Each row below is a small network's average activation on inputs in which a field has the value named, seen along a few directions.
Values that are neighbours, or in one group, have similar rows; names and order tell nothing.
(in the rows, 500 means zero)
Random noise pushes rows far along 3 fixed directions. That doesn't count. These rows show it; they differ only by the noise:
[539 368 569 314 628 467 359 547 439 374 594 606 571 571 343]
[453 440 484 417 532 466 391 524 515 456 609 480 495 663 444]
[351 498 384 444 421 444 381 571 615 543 652 373 410 866 522]
[480 398 493 380 540 488 369 527 568 511 547 495 434 675 489]
[458 464 503 462 554 462 422 492 449 396 636 484 559 578 401]


Field Z:
z9: [364 644 577 613 325 470 610 546 502 503 518 487 570 472 477]
z10: [545 473 498 561 501 471 653 562 520 485 366 552 386 316 543]
z4: [354 679 397 639 520 441 514 522 430 520 656 419 678 521 343]
z3: [415 557 252 500 302 424 466 549 652 599 533 373 411 878 734]
z8: [639 625 508 389 431 518 524 493 411 474 475 553 577 400 397]
z7: [463 595 489 559 401 500 564 449 521 615 588 375 348 555 459]
z1: [387 671 404 771 228 475 695 488 464 459 565 328 522 526 696]
z5: [462 555 351 413 438 512 492 601 591 548 450 516 616 543 557]
z6: [388 556 503 559 504 508 524 655 515 591 507 494 489 711 536]
z2: [533 443 543 541 597 531 468 429 471 457 506 488 444 437 501]
Each value of Z is a pair of two hidden parts, and every pair occurs once (2 first parts, 5 second parts).
Question: Changing only the second part turns z5 into z3. z4 has the same second part as z5; what does that change turn z4 into?
Answer: z2
Question: Changing only the second part turns z8 into z9. z7 has the same second part as z8; what does that change turn z7 into?
Answer: z6

Field M:
m7: [617 337 762 603 799 611 492 289 417 532 361 541 398 105 421]
m6: [305 686 315 602 436 508 531 482 612 729 568 321 532 640 514]
m1: [574 429 595 629 529 497 582 225 318 195 606 441 530 230 517]
m9: [566 379 464 464 509 512 465 442 588 426 436 465 349 624 726]
m5: [641 255 454 335 493 637 369 462 700 585 296 530 296 540 813]
m2: [496 689 449 752 327 473 721 457 373 448 496 452 709 219 551]
m8: [412 635 546 615 547 508 477 493 394 508 562 488 629 383 319]
m4: [532 661 547 756 400 520 742 434 415 512 396 520 571 265 512]
m10: [629 506 490 337 433 440 537 638 566 562 349 665 478 468 486]
m3: [287 512 397 479 521 500 368 566 691 710 594 308 308 904 547]
M is arranged as 3 separate groups.
Question: List the group mates of m9, in the order listed.
Answer: m1, m5
Question: List the group mates of m3, in the order listed.
Answer: m7, m6, m8

Field G:
g13: [668 263 521 334 480 510 445 487 683 631 203 533 155 489 845]
g9: [524 580 606 367 485 450 489 521 503 550 503 658 648 481 264]
g7: [460 476 367 534 362 481 505 557 564 492 408 482 465 577 715]
g2: [525 384 614 577 752 484 504 311 340 322 580 499 605 304 453]
g6: [462 516 477 596 479 482 561 391 496 308 516 434 481 454 601]
g11: [443 451 536 292 480 575 400 665 853 795 366 570 264 755 490]
g12: [551 575 569 292 529 466 523 743 366 390 569 702 797 427 256]
g4: [645 497 562 560 492 445 652 550 388 422 377 614 598 260 386]
g3: [527 457 524 630 636 620 434 348 510 523 565 386 436 386 485]
g5: [470 603 559 742 620 607 654 327 343 537 427 453 553 257 407]
g10: [575 301 506 290 600 475 356 496 411 377 638 596 475 597 445]
g8: [572 552 372 311 308 396 453 718 474 418 618 566 585 730 452]
g1: [423 456 549 471 567 583 309 516 590 735 459 442 398 663 584]
G is arranged as a ring.
Question: List every value one step from g11, in the order listed.
Answer: g9, g5
Question: List every value one step from g7, in the order listed.
Answer: g13, g8
Question: List every value one step from g2, in the order listed.
Answer: g3, g10

Field J:
j6: [503 649 381 560 417 501 558 465 467 529 468 520 712 369 513]
j4: [266 628 397 795 420 509 509 376 666 761 536 220 258 726 610]
j1: [393 599 418 632 458 575 539 456 659 770 382 425 424 393 528]
j9: [470 585 487 699 317 556 668 509 733 805 219 428 228 548 770]
j10: [534 305 761 272 661 498 435 680 360 320 570 695 622 482 290]
j3: [628 249 490 357 504 539 404 452 707 582 322 479 209 619 825]
j5: [578 368 536  38 748 406 274 657 360 279 680 748 787 681 190]
j2: [753 481 604 517 505 607 612 260 507 602 229 557 373 145 633]
j7: [576 597 522 623 412 433 694 532 211 162 649 542 773 282 419]
j8: [437 354 422 520 556 568 285 453 699 617 484 330 159 672 668]
Each value of J is a pair of two hidden parts, and every pair occurs once (2 first parts, 5 second parts).
Question: Changing only the second part turns j3 into j5. j7 has the same second part as j3; what does that change turn j7 into?
Answer: j6
Question: Changing only the second part turns j9 into j1. j10 has the same second part as j9; what does that change turn j10 into?
Answer: j4
